A small network was shown many inputs. Here are its activations along a few directions, one row for each input.
Each table varies a few parts of the input and shows all the possible inputs, shuffled.
A made-up example of a description, with smaller parts first: values(3) and (point or line(11) or (line(6) and ring(8))).
Shared parts are said once, and a part with two or three values counts as separate values.
In the rows, zero is written as 128.

Other details of the inputs vary at random and push rows far along three fixed directions, the same in every table; ignore that.

Table:
R1: [174 142 127 142 158  79 143 130 120  88 119  87 132]
R2: [ 94 127 123 137 128 109 132 107 104 125 118 111 130]
R3: [135 125 134 148 108 132 147 142 131 117 118 139 143]
R4: [ 99 135 130 135 119 168 117 106 116 131 125 141 118]
R5: [212 155 150 148 151 118 120 194 136 106 147 121 119]
R6: [129 145 144 130 115 124 128 118 119 132 101 155 138]
R7: [108 128 134 134 135 115 139 139 127 128 126 102 146]
R8: [ 99 152 137 130 124 115 120 105 108 125  98 105 138]
R9: [120 108 133 131 115 103 136 115 133 129  85 130 133]
R10: [169 165 151 139 146  90 123 145 100  71  97  87 121]
R11: [147 134 136 124 127 124 122 135 141 146  95 101 142]
R12: [135 120 123 126 116 116 124 103 118 139  99 110 130]
R13: [111 112 107 120 126 141 142 104 138 146 126 124 135]
R14: [106 109 130 115 108 132 120 108 134 153 111 143 118]
R15: [121 127 131 133 109 172 131 143 153 146 160 152 132]
R16: [156 134 103 101 171 112 146  73  90  83 156 167  93]
R17: [129 113 120 135 116 106 138 110 124 134  89 108 140]
R18: [122 130 143 132 127 112 119 148 119 140 129  97 132]
R19: [154 147 112 110 169 118 117  75 105  97 137 153  83]
R20: [124 130 144 103 112 118 143 103 124 117  97 140 145]
R21: [151 121 142 144 112 147 121 179 143 151 151 137 126]
R22: [ 94 134 135 122 130 149 125 140 148 155 154 113 143]
R23: [117 118 119 130 104 110 103 122 118 123  92 119 151]
R24: [ 99 132 120 123 117 136 130 100 144 147 134 114 137]
R25: [131 126 146 131 107 109 129 119 108 131 108 152 134]
R26: [126 116 132 114 116 106 145 118 115 126 101 143 132]
R27: [219 129 158 137 167  61 144 178 137  78  96  94 137]
R28: [108 122 135 145 108 140 119 100  98 118 107 130 122]
R29: [140 126  97 123 168 142 129 109 109 127 204 190  80]
R30: [124 137 105 116 157 155 111 127 111 121 202 139  70]
R31: [120 121 130 135 131 141 130 190 149 139 158 110 117]
R32: [116 117 131 110 128 153 127 134 171 157 145 143 128]
R33: [133 124 128 132 127 130 118 161 153 167 152 103 125]
R34: [118 138 113 122 124 123 101 104 116 114 103 129 142]
R35: [120 125 132 128 135 148 137 186 155 131 160 108 127]
R36: [136 120 127 121 130 139 107 177 169 139 143 116 162]
R37: [170 147 111  92 181 149 119 131 122 130 195 168  78]
R38: [100 125 133 135 117 170 128 112 130 124 134 137 130]
R39: [139 142 130 124 138 140 117 170 162 166 154 102 127]
R40: [132 109 118 136 121 106 113 155 134 126 113 115 154]
R41: [112 125 141 119 115 154 135 132 148 151 145 162 142]
R42: [120 125 136 135 116 118 150 116 123 121 107 157 146]
R43: [128 127 122 119 124 130 136  93 134 127 106 113 141]
R44: [101 117 124 102 106 139 129  98 115 152 121 162 118]
R45: [ 86 135 136 124 107 149 132 121 135 122 119 115 136]
R46: [122 125 123 153 102 123 141 107 107 113 110 150 127]
R47: [ 94 115 125 143 116 162 137 119 129 128 130 137 132]
R48: [139 140  92 133 164  97 132  70  90  95 153 127  87]
R49: [125 111 140 153 116 133 131 151 126 125 116 117 133]
R50: [133 111 111 126 139 137 116 179 164 141 153 122 153]
Description of these inputs: ring(5) and (point or ring(9)).
Question: The inputs of R24 and R33 match in every part but the ring(5) part. If R15 is changed in the same way as R24 into R33, which row does it become?
Answer: R21
Question: Which other rows does R6 become when the ring(9) part takes its other values? List them by row number.
Answer: R4, R5, R8, R10, R11, R19, R37, R39
Question: Which other rows does R8 become when the ring(5) part takes its other values? List them by row number.
Answer: R2, R7, R18, R22
Question: Start at R13 and move only the ring(5) part, one step at a time. The first step leads to R17. Which rows follow, in order?
Answer: R12, R11, R43

Table:
R51: [150 138 128 129 135 135 123 136 128 118 142 131 120]
R52: [139 122 117 128 141 125 126 132 121 117 138 140 118]
R53: [ 91 113 117 116 113 166 127 127 164 177 139 146 140]
R54: [162 131 159 123 126 117 126 198 156 143 124 100 149]
R55: [133 137 123 120 129 129 118 114 121 121 129 136 124]
R56: [ 96 130 144 139  90 123 134 114 119 138  84 122 144]
R57: [130 126 123 128 134 122 132 118 127 114 122 136 137]
R58: [114 128 113 119 129 127 137 102 117 118 132 144 120]
R59: [142 137 129 139 129 125 122 129 117 120 128 131 120]
R60: [143 135 127 126 147 140 126 138 122 125 157 134 101]
R61: [129 140 135 128 131 130 136 118 122 118 121 128 126]
R62: [112 124 108 128 143 128 121 117 125 122 152 115 121]
R63: [138 131 131 130 129 123 138 127 121 111 134 128 124]
R64: [134 126 126 132 124 129 133 120 118 113 124 133 133]
R65: [ 90 119 119 127 113 164 130 114 142 146 141 152 134]
R66: [162 141 131 131 153 135 122 148 135 114 153 129 117]
R67: [140 139 132 126 137 116 123 135 117 128 133 126 119]
R68: [118 123 118 133 126 138 129 103 111 116 130 145 117]
R69: [146 132 124 120 149 122 135 122 132 125 139 129 121]
R70: [124 121 125 132 116 114 127 104 117 132 101 129 136]
R71: [134 127 125 132 134 110 133 130 118 120 132 131 123]
R72: [154 141 127 121 153 128 119 132 128 117 142 131 122]
R73: [110 137 135 141 112 116 126 117 119 115  91  90 143]
R74: [154 134 128 123 147 127 114 137 121 117 140 131 113]
R75: [131 123 134 126 107 109 132 111 127 123  84 119 148]
R76: [123 122 131 131 106 108 135 120 123 113  87 124 152]
R77: [148 128 124 117 142 120 132 123 129 126 141 128 118]
R78: [116 122 127 138 109 107 131 110 112 118  94 131 144]
R79: [136 132 131 133 126 133 125 129 121 122 120 130 122]
R80: [131 129 129 141 136 118 123 134 128 109 137  98 128]
R81: [ 90 119 105 112 138 170 130 123 154 159 181 163 112]
R82: [141 124 128 128 147 135 130 137 125 120 162 137 105]
R83: [ 52 118 107 114 111 181 111 111 147 182 157 129 130]
R84: [145 136 129 129 134 119 115 134 119 125 131 130 121]
R85: [135 129 113 127 143 117 124 131 130 129 133  98 125]
R86: [ 99 115 135 143  91 136 132 133 130 147 101 129 154]
R87: [124 140 126 116 142 135 126 114 127 129 142 138 120]
R88: [114 133 126 117 130 130 122 100 113 125 128 141 111]
R89: [119 129 145 138 112 115 146 117 121 112  91 119 152]
R90: [120 124 130 129 116 109 134 104 118 133 104 126 131]
R91: [153 123 123 126 144 124 124 133 132 129 136 131 116]
R92: [162 131 160 133 122 123 132 200 157 138 124 100 144]
R93: [120 108 160 142  98 144 134 225 180 184 129 108 163]
R94: [111 121 129 130 118 114 137 113 117 118 103 132 133]
R95: [144 122 125 120 147 126 129 128 129 133 146 132 109]
Question: The inputs of R77 and R92 match in every part but one. If R75 is changed in the same way as R77 into R92, which row does it become?
Answer: R51
Question: What do these inputs look like to the network?
Answer: ring(5) and (point or (values(2) and line(4)))
Question: Which other rows does R73 become when the ring(5) part takes its other values? List them by row number.
Answer: R62, R80, R83, R85
Question: Which other rows does R57 become when the values(2) part takes its other values? List them by row number.
Answer: R81

Table:
R96: [149 128 143 146 117 136 128 200 175 145 144 109 164]
R97: [ 87 127 148 132  81 131 150 141 148 148 108 122 165]
R98: [ 97 126 113 142 133 146 127 113 130 134 138 128 145]
R99: [ 89 133 130 140 106 133 117 123 140 156  91 105 138]
R100: [141 131 144 122 131 167 136 173 178 136 154 112 131]
R101: [183 138 142 136 158  68 152 134  87  68  99 126 123]
R102: [203 156 144 161 143  66 141 120 101  58 100  98 132]
R103: [133 119 131 125 133 120 127  90 101  78  98  99 115]
R104: [139 126 137 127 118 155 124 189 148 139 165 138 142]
R105: [ 98 105 134 132  98 114 155  90 127 142  91 140 146]
R106: [ 53 131  99 127 121 142 135  41  93 114 127 152 135]
R107: [131 110 141 122 116 126 121 156 172 164 105 127 164]
R108: [141 136 102  98 187 151 124 118 118 136 202 180  72]
R109: [ 62 140  95 127 120 139 108  48 103 124 104 138 119]
R110: [ 84 145 124 112 104 138 125  79 126 130 112 144 144]
R111: [134 130 107 119 166 156 123 127 110 117 216 180  67]
R112: [150 101 149 116 136 149 141 187 191 150 134 118 142]
R113: [128 127 143 139  99 143 139 142 121 139 133 131 131]
R114: [ 79 126  92 103 102 134 135  28 100 142 112 148 106]
R115: [132 123 146 127 150 166 136 181 173 143 151  99 137]
R116: [151 124 106 128 176 147 140 134 119 134 193 168  80]
R117: [203 133 122 144 141  58 134 133 104  61  89  92 143]
R118: [ 99 127 129 146  80 147 134  90 107 130  98 142 142]
R119: [138 124 159 130 117 148 118 195 159 174 141 129 120]
R120: [198 147 140 137 161  72 123 126  99  74  77 119 134]
R121: [168 132 136 114 156  91 114 140 105 101 139  99 109]
R122: [144 133 142 121 139 103 127 136 121 116  91 135 144]
R123: [ 77 137 126 114 105 131 123  48  83 115 101 169 105]
R124: [ 91 144 111 120  98 150 113  43  89 117 101 160 129]
R125: [108 121 149 147 113 132 148 159 145 157 120 100 156]
R126: [132 101 134 134 122 138 127 184 147 159 159 103 124]
R127: [100 113 132 130  95 135 110 117 131 159  97 105 142]
R128: [ 80 120 135 148  96 129 141 140 135 152  99 103 142]
R129: [142 142 103 126 161 155 137 117 129 129 220 154  81]
R130: [112 131 113 114 146 144 133  83 110 146 138 167  95]
R131: [ 75 121 112  97 117 125 137  34 106 135 110 170 119]
R132: [ 90 130 127 134  99 151 112  81 112 145 102 159 114]
R133: [206 127 138 151 153  59 143 120 108  72  96 113 133]
R134: [ 90 120 119 113 111 119 139  39 109 140  96 155 120]
R135: [ 86 112 116 118  87 113 151  98 119 132  93 127 147]
R136: [172 149 143 148 157  54 140 141  87  55  98  84 122]
R137: [ 89 129 140 133  85 131 139 134 148 135 105 127 171]
R138: [194 140 137 117 165  59 128 108 106  69 101 122 131]
R139: [137 135  91 143 175 149 117 132 126 125 200 134  79]
R140: [116 117 128 124  86 121 128 127 149 163  76 106 156]
R141: [139 145 113 119 181 153 124 124 129 149 203 133  89]
R142: [147 115 133 125 132 137  99 189 158 156 142  98 141]
R143: [120 125 146 133 104 145 105 160 149 152 108 137 143]
R144: [ 73 114  90 113 122 127 138  22  96 107 126 183 121]
R145: [167 149 133 148 156  61 129 136  90  49  96  91 131]
R146: [124 133 138 130 138 138 120 182 157 168 145 100 117]
R147: [ 76 123 106 114 110 132 120  31  81 129 115 135 100]
R148: [144 140 112 109 169 155 100 133 122 123 198 173  81]
R149: [ 95 115 133 104  86 120 136 136 149 166  90 113 156]
R150: [144 129 110 113 172 184 119 118 128 106 201 169  61]
R151: [155 153 102 117 168 153 108 119 139 126 201 149  99]
R152: [151 120  84 114 161 143 138 123 126 135 208 146  79]
R153: [ 89 114 148 139  86 134 127 146 134 134  94 144 156]
R154: [102 137 157 130  81 132 139 133 153 165  91 110 158]
R155: [130 134 147 121 142 138 119 191 167 161 145 104 158]
R156: [191 128 149 134 152  49 153 131 104  68  97 113 137]
R157: [148 116 145 153 120 146 122 194 153 151 144 134 126]
R158: [126 113  92 114 165 153 108 134 121 124 217 146  92]
R159: [ 85 119 147 135 101 148 136 150 159 135  77  89 151]
R160: [ 57 132 111 128 118 132 147  47  90 116 117 144 129]
R161: [142 137 108 115 155 162 129 131 111 121 218 168  84]
R162: [106 105 135 115  88 139 147 135 162 139  74 100 158]
R163: [194 144 118 124 148  70 120 114 105  77  94 100 130]
R164: [146 134 155 116 113 149 112 200 159 156 144 124 152]
R165: [201 168 140 143 152  74 128 100  99  70 103 103 122]
R166: [136 103 127 143 123 143 116 180 149 158 154 104 129]
R167: [162 148 108 120 158 169 109 121 119 137 201 157  82]
R168: [ 95 139 157 118  83 127 138 137 150 156  94 114 165]
R169: [ 95 133 141 136 108 131 120 126 143 151  84 103 174]
R170: [180 161 150 130 170  65 135 118  92  72 106  90 128]
R171: [ 89 111 138 115  95 128 110 134 134 150  96 108 159]
R172: [112 133 162 129  74 138 133 137 130 160  83 117 155]
R173: [ 66 113 102 118 109 127 131  49  79 112 127 141 111]
R174: [143 113 124 138 143 146 127 182 155 148 148 148 137]
R175: [119 130 116 136 106 151 122 113 116 121 136 150 134]
R176: [138 114 101 113 142 136 128 159 149 135 178 136 124]
R177: [162 133 131 144 150 117 130 126  98  97 156 148  85]
R178: [151 118 133 118 160 162 138 162 154 128 147 140 111]
R179: [201 161 168 129 133  65 131 139  86  66  84  99 135]
R180: [139 135 100 142 175 156 126 122 126 132 204 137  97]
R181: [135 101 133 136 118 121 134 161 165 146 116 132 163]
R182: [ 90 100 126 141  90 132 118 134 134 142  98 108 161]
R183: [143 105 117 135 114 141 133 187 172 169 149 112 140]
R184: [123 129 100 141 157 148 112 154 140 130 180 126 109]
R185: [146 115 144 149 118 143 115 202 156 142 138 134 140]
R186: [204 150 158 134 143 101 139 130  98  46  91  99 124]
R187: [126 133 150 123 132 124 121 208 163 161 133  91 137]
R188: [123 134 143 139 127 139 123 152 152 166 118 101 151]
R189: [ 85 133  97 122 127 144 126  23  91 131 106 181 101]
R190: [ 74 133 129 122 107 131 115 127 136 145  95 114 148]
R191: [ 91 108 143 134  96 129 141 155 142 148  81 141 172]
R192: [122 108 137 148 113 144 138 171 155 167 112 139 147]
R193: [202 145 134 117 148  51 127 133 104  67  84  92 140]
R194: [155 123 100 112 174 151 115 111 146 153 199 165  86]
Question: What do these inputs look like to the network?
Answer: ring(9) and (point or (values(2) and ring(5)))
Question: The inputs of R176 and R158 match in every part but the ring(9) part. If R162 is changed in the same way as R176 into R158, which row does it become?
Answer: R103
Question: The inputs of R114 and R119 match in every part but the ring(9) part. If R149 is changed in the same way as R114 into R119, which row does it become?
Answer: R123
Question: Which other rows does R154 become when the values(2) part takes its other values? List them by row number.
Answer: R129
Question: Which other rows agree with R112 in the ring(9) part? List them by row number.
Answer: R105, R107, R131, R133, R134, R138, R144, R156, R181, R194
Question: Start at R117 and move only the ring(9) part, one step at a time. The first step leads to R182. Which rows follow, in order?
Answer: R184, R98, R96, R175, R185, R174, R181
Question: Which other rows agree with R192 in the ring(9) part? List them by row number.
Answer: R101, R108, R116, R120, R122, R130, R174, R178, R189, R191
